Each row below holds a small network's activations on one input, seen along a few directions.
Each table varies a few parts of the input and shows all the possible inputs, shuffled.
A made-up example of a description, with smaller parts first: one of 6 places along a line, together with either a single point or one of 9 places around a ring or (one of 3 separate values, together with one of 8 places around a ring).
Shared parts are said once, and a part with two or three values counts as separate values.

Rows:
r1: [  4   8  31  -2  14   1  -3 -25  -3  10  -1 -41  -5]
r2: [  1 -15   9   5 -10   1   9  37 -12  -7  12  28  15]
r3: [  3  30 -42 -27 -20 -38 -77  22  -5 -65   5 -18 -21]
r4: [  0  -6  -5  18 -13 -13  20  29 -13  -2  -7  26  25]
r5: [  5  19  12  -9  11   0   9 -33  12  11  -7 -25 -10]
r6: [ 22   7  20   7  -7  -1  25 -15  14 -18 -17 -26 -14]
r7: [ 12   6  35   5 -12  15  -4 -21  20 -12   4 -36   0]
r8: [-18   1 -12   4  -5   9   3 -40  35  18  -3 -21 -20]
r9: [-14 -13 -15   1  14   2   5  18   1  14   1  39  10]
r10: [ 12   3  11   4  18   8  -7 -40  12  12  -5 -19 -21]
r11: [ -5 -14  -3  -1   2  13   2  33 -29   3   0  15  28]
r12: [-24 -25 -28   5  -1  -2   6   9  -9  21  17  44  -2]
r13: [  4  -1 -13 -10  10   5  12  25 -24  13   2  35  14]
Describe the family of inputs behind these rows. -> either a single point or (one of 2 separate values, together with one of 6 places along a line)
Start at r4 and move only the place on the line of 6, one step at a time. The first step leads to r2. Which rows follow, in order? -> r11, r13, r9, r12

Rows:
r14: [  4 -13  -7  12   5  37  32 -28  27  43 -14  -7 -20]
r15: [-14  30 -43 -23  -2  11 -34 -10  22  -1   5 -17 -46]
r16: [ -9 -41 -37  29  -2  21  25  78 -58  30  17  98  72]
r17: [  4  21 -10 -16  10 -17 -39 -26  14  -6  -2 -22 -45]
r18: [ 17 -24  28   7  16  21  20 -34  20  33 -18 -10 -11]
r19: [-26   1 -73   5  -9 -15 -34  90 -60 -22  18  81  55]
r20: [  4  24  13 -10 -23 -39 -24  -8   2 -39   3 -31 -15]
r21: [ 16  -3  46  -4  18   1  28 -28   1  34  -3 -11   9]
r22: [ 14 -18  52  10 -16   5  45 -14  -3   2   0 -13   0]
r23: [  2 -26  26  10  -2  21  42  -5  17  -3   0 -21  19]
r24: [  9  29   5 -23  10 -37 -38 -12  -4 -16 -15 -25 -28]
r25: [-21  21  -1   2  -5  -8 -23  -4  23 -54  10 -21  10]
Describe the family of inputs behind these rows. -> one of 2 separate values, together with either a single point or one of 5 places along a line
Which other rows does r20 become when the choice among 2 separate values takes its other values? List them by row number. -> r22

Rows:
r26: [ 26 -43  34  44 -11 -38  26  14 -48  12 -21  64  55]
r27: [-46   8 -10   4  20  45  52 -12  39  59  -4 -12   0]
r28: [ 43  -7  38  45 -27  26  51 -57  41   1 -11 -46 -35]
r29: [ 12 -20   9   0 -42  20  78  25 -10   8  -4   4   4]
r30: [-23 -47 -27  50  15  69  39  36  21  48  24  46  37]
r31: [  0  49 -26 -37  20 -12 -41 -21   5  59 -23  22 -36]
r32: [-51  45  35 -25  -8 -12 -24   1  17 -59  -5 -15  33]
r33: [ 14  21  71  10   3 -41  50 -13 -34  21 -31 -18   3]
r34: [ -9  11 -15   2 -16 -23 -20 -30  35 -82   1 -47 -55]
r35: [ 17 -16 -11  10  12  50  38 -39  73  33 -16 -62 -25]
r36: [ 11  23  39 -19  -4 -10 -22 -24  50 -77   0 -73   7]
r37: [ -1   7  25 -46 -29  -6 -16  53   5 -61  21 -12  42]
r38: [ 21  15 -48   5  -9 -47 -50 -37  18 -25 -25 -57 -73]
r39: [ 23 -26  45   0 -20 -33  52  30 -60  20 -19 -11  16]
r40: [-18  -7 -60   5 -31 -21 -47  20 -45  -7  -3   4 -41]
r41: [ -4 -32  40  17  37 -22 -16  38 -28  -2  11  35  75]
r42: [-15  30  -8 -31  30  55 -13 -52  17  43  24   2  -2]
r43: [-10  27  71 -11  17 -22 -12  -9 -19  15  -3 -32  38]
r44: [-23  -1   3  10   4   5 -25  48  -4 -85  13  47  71]
r45: [ 41 -11  72 -25  36 -35 -12 -38  28 -20 -16 -69  -2]
r46: [ 26   7 -62  -8  29   1 -42  35 -33  36  -8  83   8]
r47: [ 14  -4 -35 -44  14   6 -23  23 -36  34 -11  34 -43]
r48: [-30  57 -50  20   2 -39 -36  -9 -30   1  -5 -17 -48]
r49: [ 44 -21  76  20  -7 -55  32 -51   2   9 -32 -45 -30]
r50: [-43  -7 -32  -7 -59  -8 -23  37 -25 -60  25   2 -16]
r51: [-24   5 -55  39 -30 -14 -32  58 -13 -56  28  53  33]
r52: [-13  22  25  29 -30  26  60 -32  10  25 -10  -8   0]
r53: [-25  63 -31 -12 -31 -23  -6  11  -1 -60  13 -28  -1]
r54: [ 35   7 -21 -29  35  -7 -45 -51  28  13 -46 -14 -79]
r55: [ -9 -14 -21 -44  17  55  -9  -8  -7  36  38  14  -2]
r56: [-30 -41  -9   7  -2  69  54  26   7  52   8   3  -7]
r57: [ 39  -5   7 -31  33  32 -18 -66  69  39  30 -34 -35]
r58: [ 17 -29  11  65 -13  22  60  21  -6  17  15  69  32]
r59: [-18  -8 -93  32  -1 -48 -41  49 -32  -7   0  55   5]
r60: [  2 -30  50 -37  13  -7  -4  31 -41  -9   3 -16  30]
r61: [  7 -28 -40 -10  34  45 -12  -7   5  30  38  78  41]
Changing only one part turns r51 into r50. The same change can be made to r26. Which row results? -> r39
Describe the family of inputs behind these rows. -> one of 4 places along a line, together with one of 9 places around a ring
Start at r45 and move only the place on the ring of 9, one step at a time. The first step leads to r49. Which rows follow, in order? -> r28, r35, r57, r54, r38, r34, r36

Rows:
r62: [ 22 -27   0  23 -18   7  11   5 -14 -33 -10  36  18]
r63: [-35  -4 -54  17  -7  13 -14   5   5 -21  28  20 -12]
r64: [  9  15   0 -32  10 -13 -54 -22   8   6  -8 -33 -15]
r65: [ 10 -17   8  -3 -25 -11  34 -12 -11  -7 -24 -16 -37]
r66: [-31  22  -2 -27  -9  15   8  29  -6 -23  13   2  23]
r67: [  0   2 -33 -18  14 -16 -63  32 -16   4   3   9  11]
r68: [-28  28 -40 -32   9  11 -40  29   2 -25  23  32   3]
r69: [ 32   2  54  11   6 -33  10 -42  -6  13  -7 -12   8]
r70: [-23  -7  13 -28   0  -7  -1  39 -28   6  -5   8  34]
r71: [  7 -12 -52  -7  36  40   5  -2  16  86   8  33 -30]
r72: [ -4  20  42 -18  16  19  -6 -27  48 -24   2 -18   8]
r73: [ 18 -21  50 -21  18  -8 -22 -20  15   5   8 -29  17]
r74: [-21   7   8  -6   2  28 -14  14  15 -33  24  26  42]
r75: [  0  -2  31 -35   0 -11  -4  -8  -7  11 -20 -42   6]
r76: [-37   4 -22  26 -21  18  36  28  -2 -24   2  -4  19]
r77: [ -8  37 -24 -26   2  -6 -43 -18  39 -10  -1 -23 -29]
r78: [ -9 -11  27  32   2  25  25 -31  40 -25  -7 -20   2]
r79: [  8  13   6  12 -21 -33  22  31 -48   7 -14  11  25]
r80: [-15  32  27 -25  -5  14  12  -8  10   0   7 -37 -11]
r81: [ 18 -21   6  14  37  56  32  -4  33  83  -2  32  15]
r82: [ 21  14  38  10  -1 -42  30 -10 -24  30 -27 -34 -12]
r83: [ -5 -15  36 -14  19   8 -30  15 -14  -7  16  24  47]
r84: [ 31 -23  28  18  -5  -2  17 -33  11 -23 -16  -4 -18]
r85: [ -3 -13  -3  -2  22  58  51 -11  -4  95 -12  17  -3]
r86: [ 16 -12  18  22   7 -32  10  15 -27  -3   7  40  44]
r87: [ 29  -3 -22  -1 -13 -15 -16 -16  -3 -10   0 -14 -57]
r88: [ 14 -14 -49  18 -22 -14 -20  28 -23 -16   6  28 -30]
r89: [-15   9 -35  16  -6   5  -8 -21  34 -15   0 -32 -40]
r90: [-23   6   9  20 -17  16  34 -26  13 -13  -4 -48 -18]
r91: [ 27  16  -9   0  13 -54 -21 -22  -7  18 -21 -12 -34]
r92: [ 10   9 -33   7  -1 -52 -23  21 -34   2   9  32   2]
r93: [-13 -15 -11  33 -12  20  15   5  20 -44  25  11  31]
r94: [ -4 -19 -11  15 -30  -4  28  38 -33 -13  -3  17  -6]
Changing only one part turns r74 into r68. The same change can be made to r62. Which row results? -> r88
Describe the family of inputs behind these rows. -> one of 3 separate values, together with either a single point or (one of 2 separate values, together with one of 5 places around a ring)
Which other rows does r83 become when the choice among 2 separate values takes its other values? List them by row number. -> r73
Start at r66 and move only the place on the ring of 5, one step at a time. The first step leads to r76. Which rows follow, in order? -> r94, r79, r70

Rows:
r95: [ 23  20  36 -12  -5 -16  -7 -65  39 -15 -27 -90 -63]
r96: [ 14  -6   5  -6  16  14  16 -15   2  31  -1   3   1]
r97: [ -7   2   7  -2  -3 -24 -13  16 -20 -16  -9   2  11]
r98: [ 7 -9 34  5  0 -3 27  1 -7  5 -8 -1 16]
r99: [  0  -1   2  -6  -9  -6  -1   7   8 -26  18   3  16]
r100: [-18  15   4 -10   1  -2 -11  17  -9 -24   6  -4  11]
r101: [  5   1 -14   6  -8 -10   9   6 -10  13   7   8 -20]
r102: [  9  -2 -22   5  13   2 -18   0   8  -1   3  17 -12]
r103: [-14  -7 -14  10  10  14 -17   0  16 -16   9  13   9]
r104: [ -9  11 -24  -4   7   1 -30   3  -6  15   1   1  -4]
r105: [  3  -9   1   2 -25  -9  16   7 -13  -4  -1   2  -3]
r106: [ -3  -8  22   0   4  35  13 -12  21  21   2   3  10]
r107: [-6  0 26  1  2  3 27  0  5  5  6 -4 28]
r108: [-17  -5 -13  10 -12  28   9  -6  22   5  -2   1  -7]
r109: [ -2  -3 -31  11   7   5   6  -4   1  16  -3   5  -4]
r110: [-15  -2  -6   1 -11   1  25   4  -1 -17   4   3   9]
r111: [  5   7   5   5  -5 -18 -13  12  -5 -23  10   9   5]
r112: [ 14 -12  18   4   7   1  18  -2 -23  25 -12   9  -4]
r113: [-10  -2 -11 -14  -4  15 -21   1   4  -4   4  -1  10]
r114: [  6   8 -11 -10  10 -16 -23  17 -19   9  -6   5  -7]
r115: [ 15   3 -16   6   4 -15  -9  11 -10   1   0  16  -3]
Describe the family of inputs behind these rows. -> either a single point or (one of 4 places along a line, together with one of 5 places around a ring)

Rows:
r116: [-37 -34 -37  23  -5  51  24  50 -18  14  10  55  38]
r117: [ -1  23   1  26 -36 -41   8 -20   1 -29 -18 -29 -34]
r118: [-18  17  22 -24  -4 -17 -20  33 -24 -55   7  -4  22]
r119: [ 44 -10  44 -21  33   0  12 -45  24  53  -6 -36 -13]
r120: [ 43 -10 -25   1  -1 -51 -15 -19  -8  18 -24 -24 -55]
r121: [-34  32 -27 -21  14  16 -51   7  20 -27  25   6   9]
r122: [-17   8 -45  12 -26  14  10 -24  26 -20 -11 -21 -50]
r123: [ 12   9 -15 -39  18 -24 -57  10 -21  -6   1  14  -1]
r124: [ -9 -15   2  40 -17  -7  27  56 -43 -15  13  62  66]
r125: [ 10   8  74   1  -7   3  37 -38  29  -4 -13 -51   3]
r126: [ 20 -23 -25   4  21   2  -3  43 -47  50  10  76  34]
r127: [-12  -5  30  -4  10  54  29 -53  61  20   7 -47 -20]
Describe the family of inputs behind these rows. -> one of 3 separate values, together with one of 4 places along a line
Changing only the place on the line of 4 turns r126 into r120. The same change can be made to r124. Which row results? -> r117
Which other rows does r119 become when the choice among 3 separate values takes its other values? List them by row number. -> r125, r127
